A small network was shown many inputs. Here are its activations along a few directions, one row for each input.
In each table, some parts of the input vary, and every possible input appears once, in random order.
A made-up example of a description, with smaller parts first: one of 8 places around a ring, together with either a single point or one of 11 places around a ring or (one of 3 separate values, together with one of 6 places along a line).
Shared parts are said once, and a part with two or three values counts as separate values.
In the rows, 128 means zero.

Other details of the inputs vary at random and push rows far along two fixed directions, the same in every table; ignore that.

A family of inputs:
r1: [107  59 121 102 112 121 157 105  82  99 144 100 147  66 158]
r2: [116 161 135 139 151 181 125 114 142 119 136 146 149 157 128]
r3: [120 162 143 135 147 188 110 117 122 119 126 146 151 151 125]
r4: [106 133  93 117 190 150 117 132 146 138 138 158 124 169 116]
r5: [175 194 182 155  94 100  81 149 135 182 119 125 121 147 123]
r6: [120 139 103 141 170 171 126 133 136 146 164 160 146 146 138]
r7: [121 144 106 142 172 169 121 124 126 149 168 158 151 142 141]
r8: [ 83  78 100 102 146 131 178 115  95  71 106 107 135 111 126]
r9: [124 142 115 140 165 175 118 127 127 147 132 163 164 125 133]
r10: [122 156 116 144 147 174 123 113 113 141 134 161 169 135 120]
r11: [ 92  66 141  86 107  96 166 119  91  54 100  62 100 105 141]
r12: [109 142 102 120 174 154 127 130 139 124  97 162 143 166  97]
r13: [112  59 109 104  91 113 175 109  97  78 128 103 124  80 133]
r14: [175 186 163 155  85 101  75 143 155 169 113 131  98 146 105]
r15: [123 154 116 144 156 174 130 123 120 136 129 163 170 139 121]
r16: [112  63 159  96  71  79 168  92  80  76 151  55 122  76 164]
r17: [114  58 142  97  62  79 160  86 101  66 144  63  99  78 146]
r18: [182 177 175 153  86  63 108 161 166 173 118 112 101 146 125]
r19: [196 138 156 149  68  30 105 177 154 198 111 114  90 100 128]
r20: [125 135 103 137 161 178 121 135 144 139 124 166 151 128 122]
r21: [122 149 113 143 154 174 136 132 129 133 124 164 164 142 118]
r22: [113  58 141  95  69  89 170  96 106  65 139  67  99  83 149]
r23: [103 145  93 133 189 156 125 135 138 139 141 150 125 159 124]
r24: [119 157 139 133 145 190 115 126 132 115 120 147 146 154 122]
r25: [ 84  59  97  83 160 136 154 115 111  82 109 120 132 110 128]
r26: [105 151 127 111 166 169 106 124 142 106  93 145 124 180 102]
r27: [106 141 101 132 184 164 122 138 138 137 103 155 139 142 116]
r28: [195 155 159 153  73  33 124 184 149 186 104 116 108 121 119]
r29: [102  63 111 104 122 121 159 100  81 101 180  98 136  85 165]
r30: [197 139 171 149  77  20 115 192 147 202 111 106 107 102 142]
r31: [123 137  98 141 148 177 102 112 140 141 132 169 142 121 113]
r32: [122 137  95 140 167 171 125 131 144 142 161 161 137 146 130]
r33: [101  60  91 106 124 137 160 103 108  90 170 114 115  94 148]
r34: [110  65 156  97  86  89 174  99  87  70 145  63 126  84 164]
r35: [194 141 148 153  67  15  98 164 151 202 152 105  76 112 132]
r36: [121 155 127 133 132 193 106 113 140 112 120 152 126 150 110]
r37: [189 160 150 158  68  45 103 157 147 186 113 125 103 118 108]
r38: [179 181 172 150  92  92  95 168 159 168 103 124 104 150 116]
r39: [102 155 124 115 171 159 116 113 152 110 109 144 127 182 108]
r40: [ 99 166 124 132 171 164 124 115 144 111 111 136 128 173 116]
Description of these inputs: one of 5 places along a line, together with either one of 2 separate values or one of 6 places along a line.
Q: The inputs of r13 and r19 match in every part but the place on the line of 5. If r10 is changed in the same way as r13 into r19, which row does it become?
A: r1
Q: The inputs of r2 and r30 match in every part but the place on the line of 5. If r34 is changed in the same way as r2 into r30, which row does it become?
A: r9
Q: Which other rows does r38 become when the place on the line of 6 takes its other values? List them by row number.
A: r3, r5, r14, r24, r36

A family of inputs:
r41: [165 144 157 134  86  54 119 160 143 152  94 106 100 129 114]
r42: [176 150 188 138  61  50 120 151 136 148 110  87 100 124 132]
r43: [148 161 138 140 141 108 105 149 146 164 122 135 117 156 124]
r44: [135 199 104 172 170 220  93 127 152 171 130 207 169 163 102]
r45: [158 163 149 148 108 117 105 148 137 161 104 140 127 133 114]
r46: [101  94 123 105 137 129 159 122 111  83 110 113 132 120 130]
r47: [101  88 115 104 133 132 145 111 113 100 149 113 123 115 144]
r48: [126 129 113 132 138 149 119 127 132 132 122 146 138 125 119]
r49: [123 199  93 165 207 217  97 134 159 176 142 206 166 182 106]
r50: [151 169 152 145 129 115 107 152 135 163 114 134 138 143 126]
r51: [139 133 153 128 103 127 124 122 120 121 129 114 128 121 134]
r52: [140 175 119 153 149 158  89 133 160 163 131 167 126 157 111]
r53: [114  82 103 115 120 137 149 108 115 102 146 125 132  97 132]
r54: [132 120 143 119 104  89 134 131 135 114 121  97  95 131 129]
r55: [119  97 125 121 108 149 151 102 103  98 157 116 144  97 147]
r56: [109  87 116 105 122 139 141 108 115  89 125 117 124 109 126]
r57: [119 141 100 141 171 172 129 130 131 140 137 169 156 137 124]
r58: [118 143 100 141 156 172 120 116 140 135 156 156 133 141 125]
r59: [100  92 119 100 134 132 144 111 111  93 140 109 119 122 139]
r60: [110  85 103 117 122 136 147 107 115 100 153 121 125 102 137]
r61: [129 124 128 124 120 120 119 126 133 122 126 122 110 129 123]
r62: [124 138 130 134 143 150 125 130 121 135 130 138 154 128 135]
r63: [121 149 113 144 159 176 126 124 123 139 144 159 167 135 132]
r64: [164 142 161 134  81  48 115 154 149 149 108  98  85 134 120]
r65: [153 161 134 143 125 114 102 149 146 160 106 142 122 141 110]
r66: [129 126 126 122 131 123 130 134 125 131 109 129 130 122 124]
r67: [164 153 175 137  90  54 124 162 133 155 102  97 116 131 131]
r68: [106  88 106 110 132 131 152 111 111 106 161 118 127 111 145]
r69: [124 124 129 123 141 120 131 139 125 132 122 122 126 133 128]
r70: [137 115 141 117  98  91 132 131 134 115 108 107 106 124 118]
r71: [127 127 116 130 134 149 116 121 138 131 129 146 131 127 118]
r72: [134 128 162 122  96  87 133 122 123 115 127  90 108 129 135]
r73: [149 163 138 142 142 115 109 157 143 163 108 146 128 146 117]
r74: [124 131 115 130 146 149 126 129 131 138 119 147 142 125 124]
r75: [117 141 100 139 171 168 125 121 134 140 151 159 145 148 130]
r76: [103  93 117 106 129 137 142 108 115  89 138 107 114 117 136]
r77: [ 96  97 123 100 131 131 150 110 117  83 131 105 117 133 134]
r78: [110  98 122 119 121 138 148  98 103 101 165 112 136 105 148]
r79: [119 130 117 130 156 146 127 134 131 138 132 141 139 136 128]
r80: [113  84 101 117 123 135 152 115 109 103 139 125 138  95 133]
r81: [170 147 171 140  71  57 121 158 135 152  92 104 105 122 119]
r82: [152 182 146 155 128 159  95 131 147 162 134 155 141 147 123]
r83: [163 146 158 133  95  56 125 161 142 157  91 108 105 130 119]
r84: [120 130 117 129 155 142 123 127 132 136 138 139 133 141 134]
r85: [129 133 126 137 124 154 122 125 124 133 120 146 144 119 123]
r86: [105  98 131 113 122 140 141  98 105  96 153 108 132 109 147]
r87: [105  89 113 110 128 137 143 108 117  96 147 112 118 110 141]
r88: [106  84 115 110 139 132 154 123 107 101 128 121 139 103 141]
r89: [104 102 135 110 123 140 141  98 103  89 144 103 128 116 142]
r90: [ 98  95 123 103 138 128 154 113 115  84 124 105 123 132 136]
r91: [120 141  98 139 162 175 128 124 133 142 133 168 155 132 121]
r92: [158 145 161 133 104  52 126 166 143 158 104 100 102 140 123]
Q: What is each input in this table made of?
A: one of 4 places along a line, together with either one of 4 separate values or one of 9 places around a ring
Q: The inputs of r51 and r42 match in every part but the place on the line of 4. If r66 is changed in the same way as r51 into r42, which row does it become?
A: r83
Q: The inputs of r57 and r46 match in every part but the place on the line of 4. If r80 is changed in the same way as r57 into r46, which row does it become?
A: r41
Q: Which other rows does r82 become when the choice among 4 separate values takes its other values? List them by row number.
A: r62, r85, r86
Q: Which other rows does r53 become when the place on the line of 4 takes its other values? List them by row number.
A: r56, r70, r71

A family of inputs:
r93: [ 92  89  62 112 189 174 133 127 135 116 127 166 134 126 112]
r94: [108 166 121 131 167 199 130 110 140 108 102 167 170 169 105]
r95: [132 193 141 157 170 226  92 136 150 148 125 179 165 164 123]
r96: [168 156 159 149  93 126  91 148 156 159 130 131 108 128 130]
r97: [141 128 141 126  90  98 131 123 147 117 107 118 111 129 110]
r98: [ 92  93  94 125 145 180 179 103  91  82 150 133 169 102 142]
r99: [158 175 162 146 110 102  92 142 121 169  98 131 137 134 117]
r100: [100  63 139  84  96  68 163 113 110  60 126  53  71 114 141]
r101: [127  88 140 117 112  77 150 122 100 131 171  89 133  97 170]
r102: [152 121 119 147  87  98 143 135 127 142 148 125 116 104 128]
r103: [162 151 134 147 115  92 100 131 146 183 175 133 112 132 141]
r104: [119 138 157 112 132  87 136 144 127 114 108  91 102 160 131]
r105: [160 167 149 146  96 107  83 129 136 168 110 135 112 127 106]
r106: [ 78  62  75  94 190 159 167 128 105  95 115 141 152 109 136]
Q: The inputs of r96 and r95 match in every part but one. If r103 is changed in the same way as r96 into r95, which row does it become?
A: r101
Q: What is each input in this table made of?
A: one of 2 separate values, together with either a single point or one of 6 places along a line
Q: Which other rows does r100 become when the choice among 2 separate values takes its other values? List them by row number.
A: r104
